These are the activations of a small neural network, seen along a few directions. Each row is one input.
Each table varies a few parts of the input and shows all the possible inputs, shuffled.
Descriptions start from the smaller parts, as in this example, which fits no table here: line(6) and (point or line(11) or (values(3) and ring(8))).
Shared parts are said once, and a part with two or three values counts as separate values.
In the rows, zero is written as 128.

Other details of the inputs vary at random and push rows far along two fixed directions, the same in every table; ignore that.

A family of inputs:
R1: [ 95  77 107 152  91 156  29 181  67 153 124]
R2: [135 145  84 116  87 105 166 126 172 115 150]
R3: [125 147 193 128 197 141 130 124 140 148 106]
R4: [137 124  76  96 103 111 164 119 151  77 158]
R5: [131 143  76 106 101 105 163 123 155  94 167]
R6: [ 92 133 100 110  93 138 195 132 175  62 169]
R7: [157 128 143 110 174 120 125  97 118 142 115]
R8: [150 152 147 113 211  95 120 108 109 146 114]
R9: [189 168 173 178 178 147 151 132 110 153  86]
R10: [160 163 159 122 182 107 109 111 128 174 109]
R11: [160 160 159 130 180 107 124  86 126 171 115]
R12: [126 126  69 123  66 106 177 109 169  91 166]
R13: [152 127 159 140 163 118 114  88 116 168 106]
R14: [127 141 204 119 192 125 135 118 113 137 116]
R15: [ 73  98  87 164  55 153  41 170  69 151 150]
R16: [ 98 106 103 152  94 142  51 174  89 159 137]
R17: [ 64  87 142 153  94 172  73 190  94 135 135]
R18: [131 112  74  94  77 122 180 109 154  80 144]
R19: [139 113  83  91  83 120 175 121 165  90 131]
R20: [113 133 131  94 108 116 198 148 172  73 152]
R21: [164 119 167 119 155 124 108  99 121 157  83]
R22: [167 136 166 130 174 109 128  93 140 171  95]
R23: [145 138  97 120  98  99 171 111 178 114 142]
R24: [155 158  76 156  72 144 223 138 149  63 150]
R25: [ 81  61 101 159  69 172  23 186  60 160 123]
R26: [123 133  79 103 122  98 149 149 145  98 145]
R27: [120 159 194 138 196 141 125 106 133 134 110]
R28: [127 141 196 123 198 136 133 112 121 139 118]
R29: [116 150 189 140 182 144 117 130 140 140 106]
R30: [ 87  62 107 161  46 167  42 151  62 143 119]
Description of these inputs: values(2) and (point or line(4) or ring(10)).
Q: The inputs of R2 and R11 match in every part but the values(2) part. If R16 is changed in the same way as R2 into R11, which row does it become?
A: R5
Q: Which other rows does R27 become when the line(4) part takes its other values? List them by row number.
A: R6, R14, R28

A family of inputs:
R31: [115 124 155 148 139 147  95 135 100 152 117]
R32: [152 142 121 128 132 120 153 117 139 125 122]
R33: [139 136 119 113 138 110 144 110 137 121 130]
R34: [142 137 122 110 134 112 147 116 151 128 128]
R35: [146 127 127 112 132 117 148 111 143 125 128]
R36: [ 68  83  89 152  50 161  87 177 104 111 146]
R37: [116 121 155 145 140 150  93 135  99 150 114]
R38: [140 141 116 111 141 112 144 116 146 126 133]
R39: [154 143 123 129 132 122 150 115 140 122 126]
R40: [130 141 137 126 141 121 149 124 143 121 134]
R41: [125 132 119 114 121 125 155 135 145 102 138]
R42: [134 140 137 118 143 124 147 129 137 118 130]
R43: [131 141 138 127 140 124 150 120 142 122 132]
R44: [124 114 145 139 135 131  86 129  97 158 111]
R45: [123 122 138 139 142 132  79 129  99 156 119]
R46: [ 93 101  51 120  25 130 143 156 149  79 168]
R47: [131 133 136 118 143 125 145 125 143 116 126]
R48: [132 142 137 122 142 121 150 128 140 120 133]
R49: [132 135 139 120 140 129 148 118 143 117 126]
R50: [134 122 141 156 136 139  90 134  96 161 108]
R51: [126 112 140 138 141 135  86 128  95 157 118]
Q: Describe the family of inputs behind these rows.
A: values(3) or (values(2) and line(4)) or ring(10)
Q: Which other rows does R33 become when the line(4) part takes its other values? List them by row number.
A: R38, R45, R51

A family of inputs:
R52: [ 94 133 179  86 175 125 159 133 175 103 135]
R53: [ 70 125 142  81 116 132 174 136 183  69 162]
R54: [ 82 107  86 158  36 163 125 174 117  90 159]
R55: [  9  64 148 148  82 179  50 191  90 122 149]
R56: [143 152 127 129 134 125 191 118 158  92 138]
R57: [139 125 159 124 182 106  85 113  92 171 106]
R58: [148 142 151 144 172 119  80 116 117 187 106]
R59: [150 154 127 123 132 123 190 129 167  94 134]
R60: [143 139 153 150 174 119  83  99 110 185 109]
R61: [164 128 111 110 116 104 175  87 159 118 131]
R62: [ 95  81  56 147  30 154 107 149 118 105 141]
R63: [131 144 115 129 115 132 176 147 153 100 140]
R64: [ 86  89  58 120  46 123 100 180 115 106 159]
R65: [161 133 100 107 120 118 166 108 168 111 118]
R66: [115 131 122 125 143 123  83 129 105 148 139]
R67: [ 80  98  83 169  38 163 124 175 113  88 153]
R68: [149 139 105  84 137 112 171 101 157  90 133]
R69: [133 141 156 146 152 142 126 146 115 146 113]
R70: [117 129 147 158 133 149 120 141 101 141 121]
R71: [144 146 156 143 169 122  79 102 111 185 110]
R72: [153 130 157 136 162 111  86 119 111 186  94]
R73: [129 145 160 148 150 145 126 133 110 143 119]
R74: [ 69  97 117 178  61 180  65 188  67 141 136]
R75: [143 117  99  94 113 107 155 127 145 105 144]
R76: [145 153 149 136 159 127 172 116 139 121 125]
R77: [127 108 124 113 117 125 105 125 103 133 134]
R78: [145 153 126 125 132 127 182 135 161  96 134]
R79: [141 150  95  93 144  95 158 121 165 107 152]
R80: [134 115 116 133 107 142 106 117 120 138 112]
R81: [141 111 141 119 151 117 109 110 101 146 121]
R82: [165 136 115 103 112 107 172  89 161 118 132]
R83: [157 116 140 131 133 123 108 116 120 163 108]
R84: [140 139 185 164 178 144 107 121  97 159 101]
R85: [148 131 101  92 141 110 173 100 154  91 132]
R86: [130 110 123 120 143 136  92 140 105 137 111]
R87: [138 135  87 107  81 100 163 112 164 109 145]
R88: [153 153 150 133 155 128 165 128 150 114 116]
R89: [114 124 118 133 147 120  87 127 104 147 137]
R90: [149 127 159 143 163 111  88 103 104 185  96]
R91: [139 132 163 117 178 109  80 115  94 171 108]
R92: [117 136 140 151 118 152 124 145 115 122 130]
R93: [146 158 132 124 128 127 189 117 162  90 134]
Q: Describe the family of inputs behind these rows.
A: values(3) and (point or line(5) or (values(2) and line(4)))
Q: The inputs of R88 and R67 match in every part but the values(3) part. If R86 is changed in the same way as R88 into R67, which row does it become?
A: R85
Q: The inputs of R61 and R83 match in every part but the values(3) part. If R76 is changed in the same way as R61 into R83, which row does it become?
A: R63
Q: Which other rows does R71 become when the values(2) part takes its other values? List them by row number.
A: R66
Q: Which other rows does R73 become when the line(5) part takes its other values? List them by row number.
A: R54, R74, R92, R93
